Each row has a name. Each question is about the rows just above it. Places in a row count from 0.

j_304: [-38.2  67.7  83.2  83.2]
j_978: [ 86.5  42.0 -51.1  68.3]
j_485: [ 65.3 -19.9 -36.1  49.9]
j_952: [-72.0 -47.3 -19.8  57.9]
j_197: [-16.4  12.2  37.7 -37.8]
At which places does j_952 hold [-19.8]?  2
Every place of [83.2] in j_304:  2 3
Places of [68.3] in row j_978:  3

j_872: [ 10.4 -10.0 -10.2 -68.3]
j_157: [-74.6  -9.0  -9.0  -9.0]
j_90: [-56.9 -74.7 -56.9  -8.9]
Every place of [-56.9] in j_90:  0 2
At which places does j_157 hold [-9.0]?  1 2 3
Places of [-74.7] in row j_90:  1
Every place of [-8.9] in j_90:  3
Every place of [-10.0] in j_872:  1

